Each row below holds a small network's activations on one input, seen along a few directions.
Each table varies a few parts of the input and shows all the possible inputs, shuffled.
Descriptions start from the smaller parts, as in this example, which fits no table here: line(4) and (point or ring(9) or (values(3) and ring(8))).
Shared parts are said once, and a part with two or three values counts as separate values.

Other details of the inputs vary at random and push rows far along two fixed directions, the same in every table; ignore that.

A family of inputs:
R1: [ -1  -2  10 -10 -10   8  -5  19 -22   9  11   7   2]
R2: [-23  -1   2  10   8  -6   1 -15   1  10 -12   3   7]
R3: [ 13  15  12   9  24  -4 -10 -12 -30  -4   7 -14  14]
R4: [ 22  -1  -7 -12  -7   0   3  17  20 -11  12  -3  -7]
R5: [-5 -5 -5  0 -8  2  2  3  9  4 -8  7 -6]
R6: [ 49  -1 -16 -27 -18   3  13  34  28 -32  24 -15 -10]
R7: [-26 -19 -10 -14 -38  13   7  21  12  17  -2  24 -17]
R8: [ 11  12   1  13  26 -13   1 -19   5 -10  -9 -18  10]
R9: [  7  11   3  19  34 -16   0 -27   1  -9 -12 -18  15]
R10: [ 46  21  -3   8  35 -17   1 -15  13 -31   8 -32   6]
R11: [  5 -10  -6 -17 -21   6   7  26  20  -3   6   7  -7]
R12: [-35   1   6  20  14  -7  -3 -26  -5  18 -22   5   8]
R13: [-25   1  -1  15   6  -4  -3 -21  -2  12 -14   5   0]
R14: [-45 -11   5  19   1   0  -9 -19  -4  28 -23  21   2]
R15: [-13 -18 -12 -21 -40  13   8  28  16   9   8  19 -19]
R16: [ 13  -9   9 -28 -26  17  -2  38 -13   1  22  14  -8]
R17: [ 22  11  10  12  24  -3 -13 -12 -30  -8   4 -16  16]
R18: [-49 -15   5  10 -12   6  -3  -3   0  33 -25  27  -2]
R19: [-44  -2  24  11   7   7 -14 -17 -40  31 -11  20   8]
R20: [ 31  12  -3  15  32 -14   1 -22   6 -24  -4 -26  15]
R21: [  3 -11 -12 -17 -25   7   5  20  17  -3  13   7 -14]
R22: [-24   1   6  23  17  -5  -6 -24  -2  16 -26   7   6]
R23: [ 44  12 -14  -9   4  -6  10   5  17 -33  16 -25  -5]
R24: [  7 -17  -9 -29 -37  10  12  42  25  -3  15  12 -11]
R25: [-36   2   7  21  15  -7  -7 -27  -5  21 -18   8   5]
R26: [ 34   4   5 -17  -4   9  -1  15 -18 -19  26 -10  -2]
R27: [-53  -9   7  15  -4   1  -3 -13  -3  35 -28  25  -2]
R28: [ 32  -2 -13 -18 -15   4  10  24  22 -20  13  -7 -10]
R29: [-18   3  21   6  12   3 -12  -9 -33  16  -4   9   8]
R30: [-5 -2 -2 -3 -6  0  4  7 12  6 -2  6 -7]
R31: [-20  -5  18   5   2   9 -12  -4 -33  17  -4  14   6]
R32: [ 10  12   0  12  22 -11   2 -16   5  -9  -9 -14   5]
R33: [ 18   0  -8  -5  -4   0   4   8  15 -10   4  -4  -6]
R34: [ 20   6  -9  -5   0  -5   3   1  13 -16  12 -11  -5]
R35: [ 36   9 -11 -16  -3  -3  12  16  20 -24  16 -17  -8]
R36: [-30  -1   7  23  15  -4  -8 -24  -3  21 -25  10   6]
R37: [-35 -19  -5 -20 -42  13   7  29  14  25   3  30 -19]
R38: [-13   0  -4  14   8  -3   0 -20  -1   4 -15  -2   3]
R39: [ 31  21   9  20  39  -8 -12 -28 -34 -18   5 -29  20]
R40: [ 31  15   5   1  15  -1  -6  -3 -24 -17  19 -20  10]
R41: [-11  -6  -8  -9 -21   5   6   9  11   5   0  10 -12]
R42: [-36  -6   1  21  10  -4  -4 -28  -7  16 -23   6  10]
R43: [-20 -14  -9 -17 -33   9   8  21  13   8   4  15 -12]
R44: [-19 -12  -7 -18 -33   9   9  25  15  14   2  20 -17]
R45: [ 14 -12   3 -32 -36  18  -1  49  -9   3  26  13  -8]
R46: [  7   7  -5  15  20  -9   0 -24   2 -11  -9 -17   9]
R47: [ 34  26  15  16  44  -9 -10 -32 -33 -24   9 -30  17]
R48: [ 48  11 -13 -10   9  -9  11   3  18 -38  19 -30   2]
Description of these inputs: ring(6) and (values(2) or line(6)).
- The inputs of R15 and R37 match in every part but the ring(6) part. If R42 is changed in the same way as R15 into R37, which row does it become? => R2
- Which other rows agree with R11 in the ring(6) part? List them by row number. => R4, R16, R18, R22, R24, R36, R45
- Which other rows agree with R10 in the ring(6) part? List them by row number. => R1, R8, R9, R27, R29, R30, R32
- Change only the line(6) part in R6. List by row number the other rows that result. => R5, R14, R20, R28, R33

A family of inputs:
R49: [ 34  -1  -7 -14  -8   9   5  12   1 -25  16  -9  -7]
R50: [ 22  -3   3 -17 -10   9   2  22   5  -9   7   3 -10]
R51: [  9  -9   0 -16 -15   4   3  30   4   3   7   5  -3]
R52: [-26   6  16  25  26  -7 -11 -25 -18  19 -20   3  16]
R53: [ 31  20   6   1  26 -11   0 -10  -2 -17  12 -18   1]
R54: [-30   5  15  13  13  -5 -11 -17 -15  21 -14  10   7]
R55: [-30 -15  -1  -2 -19   9  -4   6 -12  20  -6  17   4]
R56: [-27 -15   2   1 -20  12  -3   3 -11  18  -7  18   1]
R57: [-14   1 -14   2 -14   0  12   4  20   8 -14   6 -13]
R58: [ 20  23   5  32  50 -17  -9 -44 -20 -20  -5 -35  22]
R59: [ 17  -7 -18  -2  -6  -5   2   9  36 -13   5   0  -9]
R60: [ 35  12  -6 -13   1  -3   6   2   0 -23  26 -18  -8]
R61: [-27   5   7  15  10  -1  -9 -24 -19  14  -7   1   7]
R62: [-38 -20  -7 -15 -28   3  15  12  26  13  -9  19  -8]
R63: [ 24  -1   2 -11  -6   3   3  19   4  -7   8  -1   0]
- What do these inputs look like to the network? => values(3) or (values(2) and line(6))
- List by row number the other inputs of the same sort as R53. => R49, R50, R51, R52, R54, R55, R56, R58, R60, R61, R63

A family of inputs:
R64: [ 21  -1  -4 -13  -9   4  -2  19  -1 -18  36 -17  -4]
R65: [-27  -7   1  -2 -16  18   0  10 -24  15  -1  12  -4]
R66: [ -9  -5 -10  -3 -20  -2   6  18  17   2  -3   7 -15]
R67: [-21   5   5  27  22 -10  -3 -25   2   6 -23   0  -2]
R68: [  0  17   4  26  48 -14  -3 -41   1  -9 -17 -18   8]
R69: [ 32   3  -6 -12   4   1  15   6  23 -20  15 -15  -5]
R70: [-10  -1   4 -13 -14  10   2  10 -21   8  -2  11  -8]
R71: [-17 -10   3 -18 -32  11  10  23 -12   3  18  18  -3]
R72: [  1   7  -4  16   9 -14   1 -12  10  -4 -13  -9  -3]
R73: [ 17  -4 -13 -29 -19   6  14  24  24 -10  19   0 -12]
R74: [-14 -10  11   2  -2   0  -3   9  -8  23 -10  16   8]
R75: [ -7 -13   6 -16 -19  10   5  37   1  16  -1  18  -5]
R76: [-32 -13   3  -4 -13   9   7   2  12  19  -8  20  -9]
R77: [-31  -2  12   6  -6   1  -7 -16 -31  24 -14  17   4]
R78: [-16  -7   0  -7  -7   4   6   5  14   7  -3  11 -12]
R79: [-17 -10  -9 -22 -23   7   7  20  17   9   6  16 -13]
R80: [-22  -7  -2  14  -9  -2   7  -7   8  16 -15   7  -2]
R81: [ 14   9  12  13  41 -14  -7 -12 -13  -4 -13 -21  18]
R82: [-21 -20  -2   8 -10   8  -2 -14   0   6 -18   8   8]
R83: [ 0 -2  4 -4 -8  8 -3 18  4  1  5 10  6]
R84: [-16   1  14   1   0   8 -12  -1 -12  15  -7  12  -6]
R85: [ 46  13   5  -9   7  -2  -8   4   2 -20  20 -16  -3]
R86: [-42 -10   7  14  -8   2   3  -9   5  26 -22  20  -7]
R87: [  3   9   7  -2   5  -5   1 -10 -19  -9   6  -3   7]
R88: [22 15  3  2 10  6 -6  4 -2 -8  0 -5  2]
R89: [ 41  12 -11   1   3 -11  11   4  22 -27   8 -23  -4]
R90: [-22   3  10  32  22  -7   2 -36   0  13 -25  -2   6]
R91: [  5  -3  -6  13  16  -4  -9 -20   1 -19 -16 -12   9]
R92: [-33   2  -7  10   9  -7  -6 -20   0  15 -16   5   3]
R93: [  2   3  -1   0  -2   5   2   1 -16 -11  16  -6   8]
R94: [-31 -14   1  17   3   1 -11 -24  -5   6 -29   8   8]
R95: [ 22   0  -4 -27 -24  13  14  32  -9 -14  22  -1 -10]
R96: [ 36   3   4 -23 -11   0  -1  15  -1 -15  24  -8 -12]
R97: [ 39   3  -3 -14  -7   8  -2  24   9 -11  14  -4   1]
R98: [-25   2  11  19  15   8 -12 -10 -16  23 -26  13  10]
R99: [  9  16  -6  15  29 -15   0 -33   4  -7  -8 -21  13]
R100: [14 -5  7 -6  9 -7 -4 11 -3  3  2 -6  9]
R101: [ 19   8   3  -1   5  -1   3  -8 -21 -10  10 -11   7]
R102: [ 21  13  -5   5  27  -9   7 -23   9 -16   3 -22  10]
R103: [ 30  10 -20  -9  -4  -9   6  13  22 -25  10 -18  -6]
R104: [ -4 -14 -10   1  -9  -2  -3   5  -3  14   6  30 -13]
R105: [ 46  17   0  -4   7   2  -6   7   5 -19  14 -13   4]
R106: [ -4   6   3  17  14   1  -7 -22 -29   4  -1  -9  12]
R107: [ -9 -12 -14 -31 -30  10  10  33  22   2  14  16 -19]
R108: [-24  -4  -7   9 -10  -2   5  -9   7  16 -12   5   4]
R109: [-28 -25  -5  -3 -26  12  -2   2   4  10 -15  18   0]
R110: [ -7 -11   6 -27 -36  12  -2  35   8   3  22  22 -14]
R111: [  3  24  14  31  39 -10 -15 -36 -12  -7 -11  -9  24]
R112: [ 14  12 -11  -1  12 -12   2 -12  11 -12   1 -16   2]
R113: [ 24  11  11  10  29 -16   1  -3  -2 -15   3 -15  20]
R114: [ -4  -2  11 -14 -12   0  -2   8  -6  -2  15   7  -6]
R115: [-17 -23  -6   9  -8  11  -1   0  -6  19  -6  24  -7]
R116: [ 42  14   5 -14  10  -3  -1   6  -6 -24  16 -20  -8]
R117: [-39  -3  -4  17  -4  -5  -2 -18   2  24 -24  11   5]
R118: [ 20  12   0  10  24   0 -10 -10 -19 -13  12 -28   2]
R119: [-11  -4 -14  -9 -24  -1   4  14  16   5  -2   7  -8]
R120: [-35 -14   5   6 -13  11 -15  -1 -22  29   4  10  -3]
R121: [ 18 -12   2 -28 -15  -2   7  42  12 -11  22   0   2]
R122: [ 10  15   3  23  31 -15   0 -27   8 -13 -14 -17   1]
R123: [ 21   4 -13 -10  -2  -5  10   0  16 -11  12 -15   2]
- What do these inputs look like to the network? => values(2) or (line(4) and (point or ring(6))) or (values(3) and line(10))
- Change only the line(4) part in R78. List by row number the other rows that result. => R68, R69, R76
- Change only the line(10) part in R74. List by row number the other rows that result. => R77, R85, R96, R97, R100, R101, R105, R106, R120
- Change only the values(3) part in R96. List by row number the other rows that result. => R114, R116
- Change only the ring(6) part in R122. List by row number the other rows that result. => R72, R78, R79, R112, R119
